These are the activations of a small network on made-up records, seen along a few directions, one row for each record.
Each row is followed by the record's values for the fields B, T, D, Y, J, H.
Not every record has every field; a missing one is left out.
Other fields move the rows too, some of them a lot.
(in the rows, 500 means zero)
Strong random noise was added to every row along 5 fixed directions; ignore it. To show where, here is one row again and again, with new noise each time:
[337 471 309 619 348 660 248 363 515 711 617 483 532 679 385 463 530 413
 551 526 251 559 492 579 533 397 482]
[422 564 523 481 498 460 438 413 477 494 352 529 419 538 515 472 526 603
 527 453 467 520 571 521 470 496 421]
[544 479 451 516 398 489 312 539 576 610 522 448 500 638 392 580 473 540
 478 457 470 485 540 504 534 405 398]
[484 556 433 610 348 531 382 570 505 471 394 571 565 561 469 478 489 525
 280 467 552 442 427 314 601 465 471]
[563 503 495 334 379 703 516 716 653 440 532 533 636 365 379 472 307 335
 139 291 631 554 391 303 596 455 442]
[258 612 523 420 529 637 574 334 432 397 315 620 454 366 581 303 499 467
 444 407 420 616 492 475 462 572 498]
[518 487 672 488 602 461 427 438 532 414 359 358 473 483 647 524 449 534
 626 486 416 505 519 416 530 563 425]

[414 573 428 611 420 475 477 478 406 460 379 625 496 537 529 436 571 575
 398 534 529 464 467 407 516 506 521]  B is b1, T is t2, D is d4, Y is y1, J is j2, H is h3
[534 515 777 526 699 339 423 391 482 361 262 297 414 513 752 561 486 663
 737 539 419 428 555 425 521 612 422]  B is b6, T is t3, J is j2
[663 475 543 623 411 403 322 659 560 476 433 406 571 618 515 625 455 582
 394 519 580 374 451 283 622 462 430]  B is b6, T is t2, D is d4, Y is y1, J is j2, H is h3
[350 567 271 447 256 644 335 513 527 663 572 610 495 616 213 446 475 519
 318 396 444 586 563 547 531 312 412]  B is b6, T is t3, J is j1
[680 402 601 478 528 502 472 636 597 469 601 312 596 482 525 596 380 425
 507 504 518 470 449 378 587 493 491]  B is b1, T is t1, D is d7, Y is y1, J is j1
[424 528 659 521 684 425 494 314 444 446 325 437 410 512 714 472 568 554
 728 524 383 496 545 592 416 624 488]  B is b1, T is t2, D is d4, Y is y2, J is j2, H is h4
[402 449 263 862 297 434 208 392 368 654 560 488 521 790 467 515 655 588
 646 761 274 466 499 425 588 386 532]  B is b6, T is t2, D is d4, Y is y1, J is j1, H is h3
[272 586 318 384 346 540 481 428 393 511 447 683 385 500 311 367 537 621
 461 470 417 683 644 515 474 363 411]  B is b6, T is t1, J is j1, H is h1
[466 562 409 397 396 482 399 552 529 636 498 592 428 626 319 523 524 598
 390 381 560 521 601 634 415 385 391]  B is b1, T is t1, J is j2, H is h4
[320 513 381 762 525 674 503 273 432 585 595 543 586 535 591 394 613 315
 560 620 328 417 342 631 532 598 720]  B is b1, T is t3, D is d4, Y is y2
[766 403 611 576 523 245 440 661 524 470 496 342 508 601 555 675 509 620
 611 611 599 426 552 392 528 475 450]  B is b6, T is t2, D is d4, Y is y2, J is j1, H is h4
[537 531 527 188 462 537 645 668 554 388 490 567 467 317 347 472 356 528
 330 337 642 640 585 416 499 426 390]  B is b1, T is t1, J is j1, H is h1
[748 368 527 343 492 450 491 696 659 602 703 378 525 514 358 672 400 454
 514 437 602 524 552 562 474 410 415]  B is b6, T is t2, D is d4, Y is y2, J is j2, H is h3
[412 602 535 698 536 505 542 449 409 373 298 626 543 472 696 407 594 492
 367 544 561 371 355 383 521 649 612]  B is b1, T is t1, D is d4, Y is y1
[255 662 362 255 492 680 667 384 489 644 544 771 393 431 300 341 550 456
 327 272 571 591 570 882 294 473 522]  B is b1, T is t4
[655 605 658 333 575 507 663 682 634 359 350 580 533 346 510 543 386 490
 171 248 826 356 423 463 509 594 466]  B is b1, T is t3, D is d4, Y is y2
[293 535 462 683 511 469 455 272 313 459 375 528 448 549 658 376 630 576
 684 669 302 541 508 451 495 548 561]  B is b6, T is t2, D is d4, Y is y1, J is j1, H is h3
[441 487 556 377 583 742 707 511 542 382 564 540 608 237 576 369 398 239
 355 409 519 573 336 433 512 613 612]  B is b6, T is t1, D is d7, Y is y1
[493 506 418 504 364 652 453 595 559 524 559 526 619 494 412 461 419 383
 279 424 526 517 409 385 580 448 508]  B is b6, T is t1, D is d4, Y is y2, J is j1
[582 438 491 379 384 668 414 708 647 496 610 434 630 447 384 529 318 356
 274 377 531 556 414 308 606 420 428]  B is b6, T is t1, J is j2, H is h3
[661 477 623 517 617 289 490 541 517 499 464 412 427 569 565 647 540 641
 632 543 588 376 563 573 454 533 464]  B is b1, T is t3
[716 355 689 555 672 343 501 510 547 425 541 241 506 484 659 661 457 515
 804 642 440 442 520 448 562 569 498]  B is b1, T is t2, D is d4, Y is y2, J is j2, H is h1
[421 469 443 526 544 522 545 370 443 585 599 509 470 518 514 454 576 443
 658 570 392 555 526 662 417 512 571]  B is b1, T is t2, D is d7, Y is y2, J is j2, H is h3
[634 465 702 495 666 490 549 537 591 420 455 384 550 431 667 561 451 409
 513 455 565 406 410 483 502 634 528]  B is b6, T is t1, D is d7, Y is y2
[447 524 593 566 537 527 457 436 468 382 365 428 531 469 644 454 464 511
 522 522 419 481 445 340 588 564 504]  B is b6, T is t1, D is d4, Y is y1, J is j1
[578 521 406 618 393 458 381 581 543 585 515 548 531 642 401 596 530 561
 361 486 595 343 458 509 559 447 487]  B is b6, T is t1, D is d4, Y is y1
[450 528 439 482 499 477 526 411 476 574 525 542 433 532 428 497 547 553
 576 500 479 514 580 662 453 469 500]  B is b1, T is t1, D is d4, Y is y2, J is j2
[634 390 359 334 284 623 371 732 680 586 713 454 590 513 189 598 318 402
 334 382 508 608 522 397 630 293 357]  B is b6, T is t2, D is d4, Y is y2, J is j1, H is h1
[467 480 406 438 395 636 415 546 571 607 608 513 548 532 369 492 442 409
 392 418 466 559 480 518 506 420 462]  B is b6, T is t2, D is d4, Y is y1, J is j2, H is h3
[376 435 521 458 552 756 336 360 612 651 642 334 561 544 514 468 419 266
 627 433 216 588 456 638 491 510 491]  B is b1, T is t1, D is d4, Y is y1, J is j2
[442 569 659 463 703 482 694 383 470 404 381 534 433 347 678 428 542 471
 581 487 543 494 506 603 386 668 572]  B is b1, T is t1, D is d4, Y is y1
[374 537 549 501 484 713 570 509 478 302 377 554 631 315 643 314 417 310
 302 446 458 591 334 223 589 599 562]  B is b6, T is t2, D is d4, Y is y2, J is j1, H is h4
[410 524 630 398 615 599 576 405 508 377 379 480 492 346 637 407 437 424
 526 422 432 574 467 453 490 604 489]  B is b6, T is t2, D is d4, Y is y2, J is j2, H is h2
[399 484 403 413 411 683 475 485 530 521 569 533 547 447 407 419 421 374
 431 429 391 625 479 461 540 445 474]  B is b1, T is t2, D is d4, Y is y2, J is j1, H is h2
[463 512 410 448 445 593 436 498 573 632 575 563 496 553 371 517 498 449
 414 401 502 493 494 643 462 453 469]  B is b6, T is t1, D is d4, Y is y1
[381 423 366 618 489 577 514 340 414 569 663 494 515 506 505 429 573 390
 704 669 287 587 488 570 505 492 612]  B is b1, T is t2, D is d7, Y is y2, J is j2, H is h1
[321 636 405 391 494 492 740 393 359 456 405 767 383 380 448 333 600 582
 423 449 601 588 577 634 366 513 548]  B is b1, T is t2, D is d7, Y is y2, J is j2, H is h2
[341 549 376 457 376 688 499 497 479 522 534 614 549 453 411 367 469 409
 315 434 467 596 446 441 512 452 520]  B is b6, T is t1, J is j2, H is h3
[484 534 601 327 665 380 627 386 471 537 467 492 336 475 518 510 554 616
 696 450 526 544 660 776 320 528 464]  B is b1, T is t1, D is d7, Y is y1, J is j2
[446 574 487 455 595 524 662 409 485 566 517 622 456 468 499 455 582 463
 467 423 595 442 490 775 365 573 593]  B is b1, T is t3, D is d4, Y is y2
[529 590 412 507 418 252 437 499 434 592 408 595 338 686 347 588 612 814
 535 505 610 429 698 651 435 382 395]  B is b1, T is t1, D is d4, Y is y1, J is j1
[417 485 388 515 455 353 416 365 396 617 518 517 345 639 411 520 616 687
 756 614 367 588 693 649 419 393 428]  B is b6, T is t2, D is d4, Y is y1, J is j1, H is h2
[229 616 548 477 592 550 664 290 315 326 275 639 424 341 691 264 572 521
 552 523 407 624 506 452 425 624 562]  B is b1, T is t2, D is d4, Y is y1, J is j1, H is h3
[519 536 615 432 496 430 472 568 482 304 308 454 472 433 549 494 417 632
 465 478 516 532 545 252 602 491 391]  B is b6, T is t1, J is j1, H is h1
[380 559 278 573 255 561 431 573 416 493 485 681 536 541 351 405 524 539
 278 527 508 554 482 318 580 382 491]  B is b1, T is t1, J is j1, H is h2
[451 563 433 738 483 501 486 427 441 531 471 575 545 581 556 479 613 501
 430 577 533 331 391 539 537 561 635]  B is b6, T is t3, D is d4, Y is y1

Which values does each new row have?
[436 488 628 678 611 361 454 306 361 334 294 376 444 504 759 470 562 627
 805 698 306 499 533 343 577 596 510]  B is b6, T is t2, D is d4, Y is y2, J is j1, H is h1
[477 521 529 517 507 527 598 512 449 377 461 508 543 399 558 428 475 476
 452 534 519 522 457 369 560 535 561]  B is b1, T is t1, D is d7, Y is y1, J is j1
[359 586 408 538 410 451 420 426 411 494 373 613 405 565 438 448 569 655
 501 526 448 531 592 483 505 441 436]  B is b1, T is t1, J is j2, H is h1
[732 356 585 395 581 410 564 630 598 538 676 353 516 470 477 643 443 450
 624 520 568 519 536 558 461 481 482]  B is b6, T is t2, D is d4, Y is y2, J is j2, H is h3
[512 550 555 623 575 330 519 439 412 498 396 512 439 587 610 521 630 633
 591 585 557 399 534 582 431 558 549]  B is b1, T is t1, D is d4, Y is y1, J is j2
[741 431 645 192 620 443 661 691 656 507 612 423 479 390 422 625 380 457
 483 335 697 537 574 635 393 491 422]  B is b1, T is t2, D is d4, Y is y2, J is j2, H is h4
[400 605 640 553 691 359 586 289 390 392 246 545 353 465 710 459 615 658
 679 542 484 426 560 601 416 652 518]  B is b1, T is t1, D is d4, Y is y1
[367 619 306 827 307 261 385 418 241 440 254 710 408 691 511 444 728 826
 492 723 502 417 563 331 566 438 508]  B is b6, T is t2, D is d4, Y is y1, J is j1, H is h1
[350 553 385 531 415 707 508 454 498 564 544 613 582 487 456 371 509 342
 321 432 471 534 398 534 493 504 581]  B is b6, T is t1, D is d4, Y is y2, J is j2
[422 493 694 583 673 564 546 347 456 277 324 386 542 346 810 412 454 413
 641 567 339 501 392 307 592 687 560]  B is b1, T is t2, D is d4, Y is y2, J is j2, H is h2
[457 588 476 743 435 387 452 488 361 395 284 605 518 580 634 457 615 642
 389 601 570 365 417 309 563 552 555]  B is b6, T is t2, D is d4, Y is y1, J is j2, H is h3
[597 359 460 643 450 477 371 572 503 564 666 354 595 614 518 574 507 425
 619 662 387 507 458 406 562 451 537]  B is b1, T is t2, D is d4, Y is y1, J is j1, H is h4
[462 632 435 665 377 349 470 549 360 412 275 675 473 587 526 461 613 723
 300 547 661 378 480 330 535 489 507]  B is b6, T is t1, J is j2, H is h3
[510 424 484 535 544 453 461 406 490 561 576 421 457 544 511 552 529 507
 733 594 368 527 559 590 488 489 493]  B is b1, T is t2, D is d4, Y is y2, J is j2, H is h2
[360 602 463 328 465 547 590 462 462 444 380 665 413 396 424 393 488 567
 389 376 546 606 570 521 445 477 432]  B is b6, T is t2, D is d4, Y is y1, J is j2, H is h2
[481 537 741 314 654 370 550 443 464 281 254 393 358 369 632 483 428 681
 684 472 451 609 657 386 497 546 356]  B is b6, T is t1, J is j1, H is h1
[207 623 313 472 341 652 495 404 374 479 413 723 470 471 403 290 536 517
 341 456 412 633 512 442 502 436 496]  B is b1, T is t1, J is j1, H is h2
[404 555 598 381 625 546 587 370 499 482 417 504 434 419 576 430 493 481
 571 410 463 555 542 633 403 575 491]  B is b1, T is t1, D is d4, Y is y2, J is j2
[516 434 315 538 250 717 342 661 595 560 656 509 684 539 324 491 378 321
 237 447 458 541 366 286 670 372 481]  B is b6, T is t2, D is d4, Y is y2, J is j1, H is h2
[752 459 631 802 550 422 377 633 597 466 467 344 669 621 683 667 493 444
 404 568 619 177 290 345 646 618 590]  B is b1, T is t3, D is d4, Y is y2
[587 514 488 385 512 399 665 574 493 451 506 584 441 419 413 533 501 579
 475 473 654 510 579 557 467 476 485]  B is b1, T is t2, D is d4, Y is y2, J is j2, H is h1
[641 505 674 228 590 431 580 603 620 408 411 437 428 377 468 582 364 573
 480 326 634 539 602 498 475 499 346]  B is b6, T is t2, D is d4, Y is y2, J is j2, H is h2
[577 555 563 586 488 240 478 545 408 402 288 526 417 571 576 554 576 760
 518 574 624 421 579 374 499 500 438]  B is b6, T is t2, D is d4, Y is y1, J is j1, H is h3
